These are the activations of a small network on made-up records, seen along a few directions, one row for each record.
Each row is followed by the record's values for the fields Lomo, Bas, Sigi, Kapaz.
Other fields move the rows too, some of them a lot.
Strong random noise was added to every row along 17 fixed directions; ignore it. To show where, here is one row again and again, with new noise each time:
[ 461 -131 -387  251 -117    2 -536  204 -366 -130  101   85    1  268
  118 -285  -86   50  175 -239 -222   54 -249  517  -45  -39  156  226
  205  106 -270 -338 -127]
[ 174  291   94  -82  186  344  147   -3 -328  -90 -264  251  -62 -142
   97  -23 -424   94  -32   87  -24 -315 -531  -47  411 -237  264   33
  409 -119  715  136  257]
[ 138 -213  -48 -254  233  -77   65  100   27  -85  -62    8 -156 -203
  353  253   53  310 -107  322  223  -65 -218 -556 -111  -22  513 -379
  415 -215   51 -100  386]
[ 127 -273  437  -41 -339 -109   63  -74  348  -10  -42   37  653  135
   22 -170  -95  153  101 -327 -136  275 -203   -8  -96  -77  198  247
   38    1 -128  353 -311]
[ -94  208 -198  -86   32  146  -53  340  220  132   12  108 -397  133
  141 -425   29  -11 -173   27  230 -489   60  322  188   33 -332 -134
  -65  300  297  117   41]
[ 227   80    7    8 -286   -2 -439  247 -213  110    6 -159 -244 -468
  224 -214 -301  418 -680 -162  123 -191  -26  126  152  184 -193 -392
 -216 -182 -128 -276  287]
[ 136   58  395   -1  -33   -6   49   -2  390   31  -78  232  206 -121
   80 -117 -202  509  -50 -418 -249 -190  -88 -131  430  358  209   12
 -218  259  310  131  209]
[ -95  375  -31   59  170  188 -176  204   21 -208   88   23 -101 -414
 -279  139  142   13  100  237  133 -118  147  123  155  184   20  150
  -13  319  117  -38  158]
[   2  216  189  156  -40  222  245 -162  170 -153  191 -279   77 -393
   73 -195 -432 -334   28 -359 -293  361  -80  239 -136  -31 -283  229
  -16  170   97  -23 -150]
[ 141 -162  229 -238  -58  -91  401  338  113  -40  323  322   29  -44
  167 -396  184 -332   97   60  -78 -219  183 -418  -87 -204  -65  159
  389  -99 -119 -361   85]
[ -44 -113  297  -50  310   98  397 -123  159  379 -124  326 -154  102
   83  148  325  156   89    4  116 -309  185 -181  224  253  112 -169
  260  503  376  172   43]
[-117   45  227  176  174  -27 -131 -395 -162 -110  111 -315  -94 -657
  266  110 -348 -221 -128 -237 -257  369   28   89 -276 -105 -203   89
  -43 -186   15 -194   67]
[ -95  173 -291   41  269   71  317  105   47 -178  -75 -422 -276 -182
 -211  394 -262   35  413 -108  225  -26 -138 -556   33  189  357  -54
 -211   23  300 -217  323]
[-221  112  195   47  -48  131  337 -157 -148 -231  212  -86 -447 -430
   58   85 -125  113 -140 -143  476 -183   65  190   81  -48 -205 -348
  147  152  340 -187 -153]
[-434  279   84   43  110  272  -77 -221 -512   67 -496  -40  188 -292
 -257  157  -94 -308   56   12   73 -352  -85 -223   85 -239 -196   16
   -7 -333  200   68  136]
[ 154 -443  485   37 -359 -348  253  169  393 -364  434 -200 -285   -9
   97 -227  111  464 -165 -229  456  237  297 -110  215 -373  345  -31
  -34 -205  -48  144   79]
[  72   92  165  382 -228 -236 -364  -57 -136    3 -292   -4  -50 -283
  264  115 -205  159 -174  294 -210  505  -84  256  191  -18   48  202
    3  -79 -272 -105  -72]
[-353  -49  323  298   63  -42  -10 -227 -147  116 -501  467  200  154
  -28   -7  511 -185  246  175 -273 -175  332 -202  372 -170  -21  197
  200    6 -239   30   67]
[ -99  291 -191  205  136 -195 -247  300  625   34 -162 -239  -68 -390
   67  113 -229  436  179 -393 -133  -48  -23 -319  150  566  198   64
 -498  420  216   -6  415]

[  84   75   63  362 -340 -170  -93  321  -74  313 -318   32   99 -145
  147 -220   32  -92   -4  -58 -115  167   20 -113   84 -296  -61  380
  388  -29  -99   91   37]
Lomo is b2, Bas is d2, Sigi is u3, Kapaz is c2
[-237  228 -199 -233  119  310  -46   60  198 -715  399  -50   49   30
 -365 -206   75 -130  244  -54  153 -317   22  282  -52  -63  -70   25
 -263   59   89   52   -9]
Lomo is b1, Bas is d2, Sigi is u3, Kapaz is c2
[ 237   38   -3 -172 -405   17  -23  576   95 -244   95  279  293  488
 -303 -393  164 -153  172  583  227    8 -165  301  140 -358  129  420
  220  -33 -213  235 -326]
Lomo is b2, Bas is d1, Sigi is u3, Kapaz is c1
[ -19 -228   26   81   97 -190 -430  -69 -381  195   55  413   84  -68
  199  -84  191   95   20 -333  106 -405  -13  264 -219 -163  -72   24
  395  155  229  -28 -171]
Lomo is b1, Bas is d1, Sigi is u2, Kapaz is c2
[-184   20  285  -47  298   92  257 -292   57 -404  110   85  -15 -307
   26  170   90  -41  242   17   53   26  -31 -172   12 -388  264  114
  451  -94  397  153  132]
Lomo is b2, Bas is d1, Sigi is u3, Kapaz is c1
[ 275 -164 -216   15   43   72  -33   43 -162  491 -348   58  234  333
  100   23  -31   76  229 -316 -185 -167 -333 -176  -83  118  217   37
  283  152  138   62  -18]
Lomo is b2, Bas is d2, Sigi is u3, Kapaz is c1
[ 140  256 -321 -318 -295  182  -65  584 -229  117 -232   77  245  245
 -303 -201 -264  -96   40  265  277 -497 -404 -104   59   65  -75  -29
 -101 -153    0 -141  -54]
Lomo is b2, Bas is d1, Sigi is u1, Kapaz is c1
[  78 -534 -289 -383 -128  -66   99 -193 -175  189   37  -31  302  550
  -62  321  242  222  142 -163  380 -150 -248 -159 -552  310  212 -513
  112  -46 -358 -204 -459]
Lomo is b1, Bas is d1, Sigi is u2, Kapaz is c2
[ 140  187  139   13 -174  217  433   21  -85 -165  207  205 -107  112
 -284 -116  -56  -65  -21   79  -65  -48  105   95  405  158 -114    4
  -94  146   18 -277 -111]
Lomo is b1, Bas is d1, Sigi is u2, Kapaz is c1
[-319 -286   56  -31 -208  -48  -66 -343   94   58 -229  -40   22  189
  282 -150   73  170 -278 -205  184 -178   17  128  -95  -49 -297 -528
 -146 -165 -241   64 -181]
Lomo is b1, Bas is d1, Sigi is u1, Kapaz is c1
[-147   29   44  -96 -127 -214  -97  180  347  104   19   37  216  309
 -161 -340  106 -260    7   39 -354   33  318 -114   91   25 -261  377
 -626 -200 -310   95   55]
Lomo is b1, Bas is d2, Sigi is u3, Kapaz is c2
[-747  254 -543  191  -32 -434  -61  238  345  -39 -214  -30 -350   23
  190  149  142 -240  390  383  367  -59   82   -5 -243   21 -349   12
 -138  206  -69 -138 -372]
Lomo is b1, Bas is d2, Sigi is u2, Kapaz is c1
[  81  -78 -242  230  -53 -156 -447  -14 -133 -217 -133   51  -62  271
  233 -265 -145  106  -68  -85 -344   67 -168  185  175 -230  102   91
 -136 -391 -196  -41  161]
Lomo is b2, Bas is d2, Sigi is u3, Kapaz is c1
[-252  515 -455  146   17  766 -188  127  -78 -285 -424 -516  465  102
 -692 -266  -44 -508  210 -181  -46 -132 -152   24  115 -439  -90  198
 -123 -170  -17  647  333]
Lomo is b1, Bas is d1, Sigi is u1, Kapaz is c1
[-379 -128  162  118   36 -184  255 -280  107  240 -407  281 -297  515
  270 -119  -46  241   73 -322  184 -485  -47    8  403 -201  -89 -184
 -133   26  567  314  -77]
Lomo is b1, Bas is d1, Sigi is u1, Kapaz is c1
[ 237 -167  166 -414   51  325  -52  -35 -139 -559  691  345  298  163
 -466 -250  467  -22  -37   46  -26 -314  319  227   21   77   83  -88
   -9  -37 -373 -254   31]
Lomo is b1, Bas is d1, Sigi is u2, Kapaz is c2
[ 136   89   43 -330  126  258 -161  -45  371 -592  310  -35  325 -244
 -105  -33   51  280  -46   53 -248   56  -64  -77   21  134  322  -38
  -76 -118 -158   63  373]
Lomo is b1, Bas is d2, Sigi is u3, Kapaz is c1
[ 119   36 -118 -129   33  413 -187  -56 -116 -324  217 -561   22 -362
 -399  220  -41  286 -266 -237  356   26   14   18  -81  150  158 -406
 -235  -82  -80  106  298]
Lomo is b1, Bas is d1, Sigi is u1, Kapaz is c2
[ 192 -116 -334  634 -153  -20 -247  -55 -580  357 -658 -255 -219   -6
  256  213 -142  224  -93  -96   88  269 -295  -21  100 -118  246 -281
  387   28 -213  -81   52]
Lomo is b1, Bas is d1, Sigi is u2, Kapaz is c2
[ -32 -146   14  251  -66 -139 -331  -48  186  -37 -310  201  435  352
    7 -131   43  240  358 -473 -191  -76 -244   88  106 -161  320  269
   17  160  107  398 -121]
Lomo is b1, Bas is d1, Sigi is u2, Kapaz is c1
[-246  189 -285  173  -77 -362 -432  256  469 -241 -144  179   38  -45
  368 -209   65  129  107  132 -371   29  -42   17   51   88  -24  136
 -134   72 -278 -135  115]
Lomo is b2, Bas is d2, Sigi is u3, Kapaz is c1
[ 429 -431   99   19  284 -126 -526   41   62  315  285  154  418   54
 -229  142  609  432  200 -475 -290  -91  369 -128 -139  532  452  181
  -48  429 -264   -5  292]
Lomo is b2, Bas is d2, Sigi is u3, Kapaz is c1
[ -42 -166  176 -119  159  -96   31  -60   97  448 -284   19  130  -28
   52  200  105  102 -132   36  -86 -130  124 -486   -7  251   56 -150
 -175  -51   -1  109  268]
Lomo is b2, Bas is d1, Sigi is u3, Kapaz is c1
[ 197 -170  256  -28   21  149  757 -151 -165  355 -129 -259 -387  -57
  113   24 -271   69 -485 -148 -106    0  196 -781  339  167  -14 -596
 -211 -385  -75 -271  523]
Lomo is b2, Bas is d2, Sigi is u3, Kapaz is c2
[ 187 -176 -121  260  260  175   95 -184  281 -377  484 -237 -469  305
   38 -257  207 -102    3 -186 -234  383  370  462  139 -128   52   67
  -73  213 -146  138  168]
Lomo is b1, Bas is d1, Sigi is u3, Kapaz is c1
[ 200  -75  -58   18  -97 -273  -61  232  305   92  353  174  -22  -62
  398 -277  -81   15    1 -279 -136   49  -48  299 -318   94 -184  134
  248  384   85 -111 -327]
Lomo is b2, Bas is d1, Sigi is u3, Kapaz is c1
[ 159   28 -234  159   35  243  299    6  149  295 -442 -255 -150  505
  -91   28  -40  158  -66   42 -156  104  -24 -200  443  287  214 -276
 -303  126 -118  185  286]
Lomo is b2, Bas is d2, Sigi is u3, Kapaz is c2
[-193    7 -213 -128 -190  170 -272 -228  296  -11  -31 -535  416  -84
   74  -29 -272  -32 -268 -275   -3  297 -275  383 -617  265 -366 -356
 -333   46 -380  287 -401]
Lomo is b2, Bas is d1, Sigi is u3, Kapaz is c2
[-170   96  140  174 -258 -459 -299  280  120    2 -204   64  307 -393
  -42  126   -8  161  102    3   23   86  -41 -325   -3 -116  143  322
  -11 -162  -62   10   60]
Lomo is b2, Bas is d1, Sigi is u2, Kapaz is c1
[  82 -205  310  -50 -296 -283 -176   61  306 -206   86  107  -53   30
   54  -53  122  787 -297  -64  240 -162  139  -29  394  183  270 -312
 -289  -63 -133   51  164]
Lomo is b1, Bas is d1, Sigi is u3, Kapaz is c1
[  57   48 -405   20  324  436   76   19  -23 -353  320 -378 -249  222
 -305 -278  109 -320  295 -388  -93 -132  204   19  -16 -153   15   59
 -154  -14  -13  -58  393]
Lomo is b1, Bas is d2, Sigi is u3, Kapaz is c2
[-387  -13 -258   28  -73 -148 -193 -119  -10  -85   -1   14  120   79
 -143   86  280   15  158 -240  -37 -251  237  -85 -143  248 -241 -167
 -377  -35 -338 -299 -109]
Lomo is b1, Bas is d2, Sigi is u3, Kapaz is c1
[ -85   23  141  369   82   22 -290 -258 -578  516 -437 -271  131 -563
  126   19  -62 -240 -218 -473 -316   26  118 -334  -81 -394 -193  143
  292 -391   35   70  416]
Lomo is b1, Bas is d2, Sigi is u3, Kapaz is c1
[ 378  -10 -132  229   39  -16 -308  387  261  117  326  -94  -36    2
  -28 -362   99   53  -52 -473 -249   70  241  190   48   51   50  267
  -42  321    8  152  238]
Lomo is b2, Bas is d1, Sigi is u2, Kapaz is c1
[-170  203  -98  -41  290  222 -559   40 -464   53 -135   67  -25 -244
 -322  -48  150   68 -275 -152   45 -659  213 -134  286  -16 -104 -138
 -310 -267  189   68  598]
Lomo is b1, Bas is d1, Sigi is u2, Kapaz is c2
[ 131   71 -145  -48  138  104 -255  271  448 -226    5   75   76  -74
  299 -275  212   58  -21  283  -92   57  -97   97  -20 -190  227   86
  480  198  -91  295  290]
Lomo is b1, Bas is d1, Sigi is u1, Kapaz is c2
[  60  129   18   93 -384 -271  -48  641  -12 -104  139  392  -41  211
 -186 -452   21  126  252 -182  384 -489  -75  164  324 -445   37  503
  234   43  494  171 -199]
Lomo is b2, Bas is d2, Sigi is u3, Kapaz is c1
[-340   85  277  -13 -369 -272  126  227   36  379 -232  288  -34   94
  -80  -56  366 -193 -117  541  363  -96  323   84  111 -196 -415  184
   57   11  -26  178 -406]
Lomo is b2, Bas is d2, Sigi is u3, Kapaz is c1

Which values does each new row have?
[ 601 -129  -15  223  164   94  -51  110  -90 -120  306   32  -32  -15
  140 -152  -57 -221   18   83 -545  473   59   60  -13   39  235  256
  231  100 -352 -311  182]
Lomo is b2, Bas is d1, Sigi is u2, Kapaz is c1
[-486   22  292  370  -88 -287 -207 -226  228  252 -327 -312  -62 -217
   17   41   12   22 -122 -226  129  188  321   34   63 -144 -262  120
 -476  -36   62  413   17]
Lomo is b1, Bas is d1, Sigi is u2, Kapaz is c2
[ 446 -173  118 -113 -383   54  532  -40 -211  241  -59 -181   67  290
    5  108 -440   39 -141   62   37  421 -373  -43   25   32  131  -37
   76 -194  -17  -31 -373]
Lomo is b2, Bas is d2, Sigi is u3, Kapaz is c2
[-111  251 -390  383  135   32  193  -99  247  181 -446 -487 -282  109
  170  238 -295 -194   71  218 -197  634 -175  -19    4   97   -2   30
 -139  181  -29  193   18]
Lomo is b1, Bas is d1, Sigi is u3, Kapaz is c2
[ -80 -468  205   25   36 -217   19 -316  -52   91   29   49  -68  246
  272   32  279  -75   43   57  197  151  109  123 -274 -382   29  -24
  325 -126 -108  158 -283]
Lomo is b1, Bas is d1, Sigi is u1, Kapaz is c1
[-324  551 -211  -67  -81  136 -293  466   18  175 -177 -147  172 -405
 -470   43  -67 -217  -20  174  356 -351   43  -85  -98  162 -381  117
 -363  129  146  158   27]
Lomo is b1, Bas is d1, Sigi is u2, Kapaz is c1
[-147  -63 -109 -258  214  404  -93 -476  -11 -169  436 -254 -112  146
 -370  375  580   48 -141  341  398  164  375  764 -290  400 -179 -396
 -166  398 -312  159 -387]
Lomo is b1, Bas is d2, Sigi is u3, Kapaz is c2
[ 219 -150  187   59 -254   72 -123 -101  233  395  -16  169  145  356
  244 -575   56  192 -443 -440 -424  -75  158  382  236  212 -376 -133
 -232  173 -236  176  -47]
Lomo is b1, Bas is d2, Sigi is u3, Kapaz is c1
[  69  124 -184 -203  -92  149  229  347  375   98 -185    2 -144  485
  119 -349 -253  -95 -162  370  165 -121 -275   52  174 -167  -52 -106
 -102  -30  211  385    2]
Lomo is b1, Bas is d1, Sigi is u2, Kapaz is c1
[ -33  -70   94 -127  119 -262  279  116  362   -1 -152  132  -86  341
   94   42 -180   18  266  265   36   11 -143 -331  159  -65  278  212
 -194 -117  309  126   46]
Lomo is b2, Bas is d1, Sigi is u1, Kapaz is c1
[  74  273  -80 -134  305  283  178  230   79  720 -217  225   88   92
 -177  -70  129 -217 -137   57 -333 -373  158 -285  195  474 -268    1
 -143  363  226  162  254]
Lomo is b2, Bas is d2, Sigi is u3, Kapaz is c1
[-163   56 -274 -198  256  137 -732  -95  181  199 -110 -217  230 -405
  251   65  -35  132 -327 -112   75 -115 -258  308 -597  171 -189 -293
    1  189  102  414   50]
Lomo is b1, Bas is d1, Sigi is u1, Kapaz is c1
[-292 -208 -360  108 -307  -85  274  -91  195 -107 -103  -56  178  713
 -167 -160   97   23  510 -606   75 -217  -43  -58  -79  120  -83 -163
 -284  111 -275 -103 -427]
Lomo is b1, Bas is d2, Sigi is u3, Kapaz is c2
[-429 -153  114 -114   34 -298 -319 -300 -179  -51 -356  461  150  -96
  385  168   80  259  -39   37   61 -495 -179 -154  -67  -97   13 -337
  165 -282   93 -141  -66]
Lomo is b2, Bas is d1, Sigi is u2, Kapaz is c1
[ -79  257 -102 -117  428  349   28 -252  250 -102  181 -321 -102   58
 -203  -30 -103 -277  102  -28 -229  145  111  286   13  127 -155  221
 -408  123  213  250  146]
Lomo is b1, Bas is d2, Sigi is u3, Kapaz is c2
[ 293   17 -116  -40  234  316   76  181  233  -57   86  -40   23   86
   30 -149  240 -225   75  319 -194  228    3  -30  -11 -153  224  198
  387  168 -122  213  265]
Lomo is b1, Bas is d1, Sigi is u1, Kapaz is c1
[ 182 -218  145 -111  322 -244 -273   19  169  -47  102  270  139   62
  157  102  253  163  181  279 -199  126    8  -72  -77  -13  436  266
  200   35   -9  101  163]
Lomo is b2, Bas is d2, Sigi is u3, Kapaz is c1
[-449  176  -82   35 -269 -357   52 -119   40 -123 -235  344   73  266
  171  -71 -247 -205  339  126 -112 -106 -248  172    8 -128 -284  233
 -159 -128   22 -247 -544]
Lomo is b1, Bas is d1, Sigi is u2, Kapaz is c1
[-239   43  117 -125  259   98  130  -75  605  316  128   67   31 -256
  252 -264  149 -124 -173 -441 -200 -273  255  -13 -253  293 -469 -205
    2  483  219  247   42]
Lomo is b2, Bas is d1, Sigi is u3, Kapaz is c1
